Each row below holds a small network's activations on one input, seen along a few directions.
Each table varies a few parts of the input and shows all the possible inputs, shuffled.
A made-up example of a description, with smaller parts first: one of 8 places around a ring, together with either a single point or one of 9 places along a line or (one of 2 separate values, together with one of 6 places along a line).
Shared parts are said once, and a part with two or three values counts as separate values.
(in the rows, 128 means zero)

Rows:
r1: [116 142 161  87 167 106 151  94 108 142 138 191 163]
r2: [129  63 123 142 121 120  94 125 113 149 174  77 100]
r3: [138  51  75 134 116 120 122 116 127 122 111  59 123]
r4: [ 83 191  94 128 133 169 133 203 203 177  87 121  99]
r5: [125  62 123 165 109 122 114 111 124 116 146  54 120]
r6: [137 154 158 109 176 114 157  75 112 117 120 167 177]
r7: [108 145 142  86 156  97 132  77 135 177 155 171 139]
r8: [ 85 197  94 116 135 166 138 222 173 178  99 148 108]
r9: [152 178 101 169  67 118 132 159 216 137  52 157  96]
r10: [149  58  93  99 143 124 127 167  59 121 137 134 133]
r11: [ 88 193 110 117 145 176 155 235 145 149  84 166 127]
r12: [105 137 143 124 141 102 147  43 178 141 113 115 151]
r13: [156 180 103 148  75 116 114 175 212 168  75 178  80]
r14: [137  69 141 129 137 125 120 162  55 115 173 130 130]
r15: [103 204 105 138 154 185 161 216 147 128  68 146 137]
r16: [158 187 104 136  77 114 119 193 183 169  86 205  89]
r17: [128 147 170 129 133 123 139  50 123  82 137 105 156]
r18: [109 128 163 101 128 120 111  56 148 146 177 120 115]
r19: [111  91 151 151 106 128 112  78 136 103 163  72 125]
r20: [142  53  75 111 128 118 103 131 117 155 138  82 104]
r21: [114  92 151 127 118 126  92  92 126 136 190  96 106]
r22: [126 157 150 127 158 103 154  50 143 111 100 124 172]
r23: [163 183 120 137  86 124 134 205 154 139  71 224 111]
r24: [110 135 162  87 131 117 118  77 115 148 191 152 122]
r25: [131 112 159 154 124 129 120  86 102  73 151  81 146]
r26: [123  97 169 115 133 131 117 129  67 103 189 147 136]
r27: [ 79 187  92 150 124 171 152 187 208 146  64 100 113]
r28: [107 138 144  99 153 100 126  57 168 176 140 140 132]
r29: [157  80 138 151 146 133 125 144  59  91 155 106 145]
r30: [169 195 108 172  80 122 138 162 182 111  39 165 116]
r31: [145  82 132 169 127 122 122 119  89  86 135  63 141]
r32: [106 127 163 125 116 122 131  43 158 112 149  96 134]
r33: [143 109 166 137 143 139 123 111  71  79 171 123 151]
r34: [139 145 177 111 152 134 142  75  92  88 156 147 161]
r35: [142  61  74  98 132 115 109 151  85 156 153 113 110]
r36: [119 132 181  89 142 126 136  94  88 113 175 172 146]
r37: [115 100 150 113 122 123  99 112  93 138 205 127 112]
r38: [ 95 204  99 154 138 174 158 192 174 121  52 109 131]
r39: [180 194 116 157  95 133 140 186 155 117  54 203 122]
r40: [168  69  90 120 152 132 132 148  63  97 119 110 147]
r41: [130  71 122 128 125 116 101 146  81 150 188 109 106]
r42: [157  71  83 137 133 121 129 123  93  92  99  69 143]
Changing only one part turns r20 into r35. The same change can be made to r13. Which row results? -> r16
What do these inputs look like to the network? -> one of 6 places around a ring, together with either one of 2 separate values or one of 5 places along a line
Start at r40 and move only the place on the line of 5, one step at a time. The first step leads to r29. Which rows follow, in order? -> r33, r34, r6
List by row number the other rows that have the place on the ring of 6 in common with r38. -> r17, r22, r25, r30, r31, r42
Which other rows does r18 become when the place on the line of 5 takes its other values? List them by row number. -> r2, r20, r21, r28

Rows:
r43: [118 103 161 112 156 127 123  99  55 108 204 124 149]
r44: [ 87  73 138 114 169 138 135  61 109 114 159  44 159]
r45: [124 219 147 170 121 121 150  82 219 116  50 146 147]
r46: [112 158  84 140 107 142 117 171 215 188 102 114  84]
r47: [173  79 149 100 123  83 104  74  65 131 186 169 135]
r48: [112 164 105 112 129 154 130 213 154 185 116 197  99]
r49: [167 105  72 179  95 151 130 174 129  88  66  69 113]
r50: [100 213 115 121 102 136 131 119 227 151  77 132 108]
r51: [174 115  90 142 120 156 135 223  82  78  88 147 137]
r52: [131 124  92 134 126 136 123 242 104 148 102 160 114]
r53: [104 221 137  91 122 147 153 165 163 152  95 212 121]
r54: [105  98 147  88 198 139 140  96  56 112 179 105 164]
r55: [154  55 135 124 101  74 107  40 121 123 170 109 119]
r56: [ 99  78 151 139 130 124 120  63 108 107 184  61 141]
r57: [130  63 163 132 119 108 106  57 119 111 175  78 123]
r58: [149  88 175 106 144 114 106  93  64 114 193 141 134]
r59: [129 116  72 167 102 127 118 197 158 156  85  79  93]
r60: [138 230 170 133 140 126 176 135 158 121  74 218 163]
What do these inputs look like to the network? -> one of 2 separate values, together with either one of 4 places along a line or one of 5 places along a line
Changing only the choice among 2 separate values turns r49 into r51. The same change can be made to r57. Which row results? -> r58
Which other rows does r47 become when the choice among 2 separate values takes its other values? List them by row number. -> r55

Rows:
r61: [109 159  71 134 123 173 137 181 187 123  63  75 129]
r62: [145  81 134 168 122 115 101 105 115 100 143  53 116]
r63: [113 184 126 140 176 172 159 192 124 122  83 162 147]
r64: [133 167  81 124 145 174 144 223 124 101  74 150 142]
r65: [131 184 153 176  99  92 128  96 213 148  81 147 136]
r66: [107 118 129  81 152 121 118  75 107 159 188 136 136]
r67: [119  65 146 147  97 137  89 150 100 129 201 108  99]
r68: [ 81 168 116 112 162 164 144 193 162 189 122 139 103]
r69: [127 140  62 157  75 148 128 182 167 121  51  77 102]
r70: [190 186 129 118  85 127 132 129 149  97  82 221 116]
r71: [112  97 124  92 160 102 149  36 137 118 117 101 159]
r72: [101 148  68  94 129 165 128 228 161 165 112 125  96]
r73: [138 138 146  98 158 124 151  88  76 107 151 144 168]
r74: [125  77 149 181  96 133 112 115 124  84 162  60 115]
r75: [113 141 188 111 129 151 143 106  84  77 171 141 153]
r76: [ 80 121 174  95 122 149 111  94 115 127 210 133 120]
r77: [ 87 178 146 134 141 115 141 160 172 202 131 171 113]
r78: [ 99 126 160  82 147 132  99  84 106 143 193 126 123]
r79: [152 189 159 159 123  95 137 148 146 123  91 213 147]
r80: [ 95 187 148 174 134 124 152 113 199 159  82 123 145]
r81: [105 137 160 116 146 127 123  48 130  97 151  79 138]
r82: [ 86 132 174 129 120 145 134  58 138  82 168  86 136]
r83: [176  87 119 148 138 116 132 140  64 109 143 124 147]
r84: [147  61  99 134 129 108  97 132  91 161 178 111 112]
r85: [171 181 121 132  61 126 124  76 215 119  72 157 102]
r86: [106  88 124  60 160 106 126  73 112 164 158 147 143]
r87: [150 149  72 144 101 153 137 223 107  99  63 152 117]
r88: [118 192 153 158 155 125 158 163 133 134  92 192 155]
r89: [153  72 102 167 129 104 120  96 116 116 139  63 128]
r90: [166 171 120  91  67 116 111 124 188 161 121 204  71]
r91: [173  59 114 125 146 103 139 137  69 115 113 134 153]
r92: [137 109 141  77 165 110 158  86  82 112 122 154 175]
r93: [113 128 129 114 151 116 141  38 131 113 147  89 151]
r94: [120 128  58 116  81 141 118 228 141 163  98 127  70]
r95: [150  42  95 143 138  91 128  93 121 122 108  76 135]
r96: [126 175 152 135 106  83 118 143 185 191 130 194 104]
r97: [130 146 175  99 153 134 133  97  75  92 154 135 155]
r98: [145  32  93 112 138  95 105 128  96 167 146 123 119]
r99: [ 89 178 119 152 156 172 154 146 188 146  72  89 135]
r100: [168  95 150 149 132 127 114 149  63  93 147 114 135]
r101: [139  69 131 135 123 120  78 141  91 145 183 101 100]
r102: [150  90 164 161 108 144 123 157  72  78 164 120 134]
Changing only one part turns r70 into r90. The same change can be made to r75. Which row results? -> r76
Changing only one part turns r61 into r72. The same change can be made to r93. Which row results? -> r66
What do these inputs look like to the network? -> one of 3 separate values, together with either one of 6 places along a line or (one of 2 separate values, together with one of 4 places along a line)
Start at r71 and move only the place on the line of 4, one step at a time. The first step leads to r93. Which rows follow, in order? -> r81, r82

Rows:
r103: [147  99 182 149 134 115 125  55  74  52 155  80 163]
r104: [111 179 146 120 142 140 153 180 136 138 102 194 145]
r105: [172 177 132 112  93 116 135 149 142 134  93 223 115]
r106: [106 106 185 121 131 110 129   8 117 101 196 105 153]
r107: [ 94 102 165  75 163  89 114   9 143 176 192 117 135]
r108: [148  38  87 111 143 111 120 153  42 123 155 103 136]
r109: [ 91 202 128  94 168 174 152 180 123 130 110 172 146]
r110: [167  54 123 140 156 133 132 111  57  73 137  89 161]
r111: [ 98 141 105 161 114 141 140 162 188 143  78  92 112]
r112: [126  47 129 111 115 133  77 171  67 155 227 115  83]
r113: [137 153  96 177 100 123 117 148 190 150  81 106 106]
r114: [ 84 165  89 133 138 176 146 165 176 140  89  66 118]
r115: [158 138  86 152  63 112 110 135 203 133  73 124  90]
r116: [152 192 139 136 131 120 141 165 134 144 106 206 131]
What do these inputs look like to the network? -> either one of 6 places along a line or (one of 2 separate values, together with one of 4 places along a line)
Start at r112 and move only the place on the line of 6, one step at a time. The first step leads to r108. Which rows follow, in order? -> r110, r103, r106, r107
Start at r114 and move only the place on the line of 4, one step at a time. The first step leads to r111. Which rows follow, in order? -> r113, r115
